A small network was shown many inputs. Here are its activations along a few directions, one row for each input.
In each table, some parts of the input vary, and every possible input appears once, in random order.
Descriptions start from the smaller parts, as in this example, which fits no table here: one of 6 places along a line, together with either a single point or one of 11 places along a line or (one of 3 separate values, together with one of 5 places around a ring).
Shared parts are said once, and a part with two or three values counts as separate values.
In the rows, zero is written as 128.

Other details of the inputs vary at random and push rows far along two fixed directions, the same in every table; ignore that.

Table:
r1: [155 165  92 143 181 113 184 131  60  89 109 210]
r2: [ 88 130 149  81 106 119 154 124 161  94 112 132]
r3: [148 143  76 155 166 127 149  94  44 121  75 143]
r4: [ 54 148 174  67 136 161 141 144 157  96 219 125]
r5: [123 102 107 167 100 126 194  87  93 141  66 159]
r6: [ 41 196 179  54 152 146 109 219 154  76 187 154]
r7: [138 129 145 144 109 111 184  30  96 130 125 158]
r8: [134 158 166  46 141 123  75 203 173  63 165 159]
r9: [133 108 141 172  94 133 190  51  81 142 128 175]
r10: [189  80  88 143 122 123  81  92 166 173 107  34]
r11: [203  92 121 184 130 133  41 147 130 184 136  70]
r12: [114 176 158 116 122  96 127 131 106 102 109 182]
r13: [144 124 148 186 102 134  45 147 124 204 130  75]
r14: [ 88 114 119  61 157 159 110 192 186  90 173  85]
r15: [161 150  99 117 128 104 178  80  47  74  47 192]
r16: [150  92 137 173 104 130  94 147 178 205 156  84]
r17: [112  92 103 169 139 133  78 120 155 201 146   9]
r18: [ 68 159 140  86 151 136 148 186 194 115 192 146]
r19: [155 141  98 173 121  88 172  66 139 161  95 176]
r20: [168  56 109 158 116 141  88 137 156 160 120  49]
r21: [122 133 140  92 112 152 146 161  87  68  92 174]
Each input here is: one of 3 separate values, together with either a single point or one of 6 places around a ring.
Which other rows does r18 become when the place on the ring of 6 takes its other values? List them by row number. -> r1, r3, r6, r14, r17
Which other rows agree with r21 in the choice among 3 separate values? List them by row number. -> r5, r9, r11, r13, r16, r20

Table:
r22: [158 105 112 154 126 132  82 127 112 153  97  84]
r23: [141 142  77 138 148 123 194  94  61  84  60 191]
r24: [155  99 113 151 125 132  99 116 122 155 105  77]
r25: [142 121  92 130 117 120 214  68  93  93  74 178]
r26: [127 141 159  91 127 145  85 184 128  97 138 136]
r27: [111 116 161  91  94 136 128 144 183 104 147 126]
r28: [110 130 147  92 121 140 117 164 164 105 143 125]
r29: [ 56 130 184 104 109 148 150 120 168 130 199 136]
r30: [142 169  97 141 162 102 181  87  58 100  91 197]
r31: [202  58  87 217 110 113  67  65 115 237  95  13]
r32: [143 117 118 133 100 117 201  77  97  95  72 187]
r33: [147  99 107 176 131 118 116 103 145 194 141  79]
r34: [151 100  89 146 141 135 106 110 121 152 112  65]
r35: [127 149 160 100 124 136  90 181 141 107 150 145]
r36: [ 39 145 180 104 103 141 151 130 156 138 187 123]
r37: [165 120 100 150 145 132  79 131 102 151 121  88]
r38: [125 181 118 163 159  98 192  99  71 117 117 217]
r39: [161 140 133 170 135 106  80 115 118 178 140  99]
r40: [ 96 135 139 102 144 139 130 168 166 114 163 127]
r41: [102 115 130  71 127 144 128 151 161  93 141 108]
r42: [156  96 118 160 110 119 110 102 145 175 121  83]
r43: [113 157 150 109 145 136 106 188 142 118 171 144]
r44: [114 136 145  93 123 139 101 176 156 101 134 132]
r45: [144 165 125 144 142 102 168  97  59 107  87 207]
r46: [102 143 135  99 145 138 115 182 161 111 156 133]
r47: [ 97 119 151  99 116 135 138 148 183 118 167 129]
What is each input in this table made of? -> either one of 2 separate values or (one of 4 places along a line, together with one of 6 places along a line)
Which other rows does r41 become when the place on the line of 4 takes its other values? List them by row number. -> r31, r33, r42
Which other rows belong to the same alternative as r29? List them by row number. -> r36
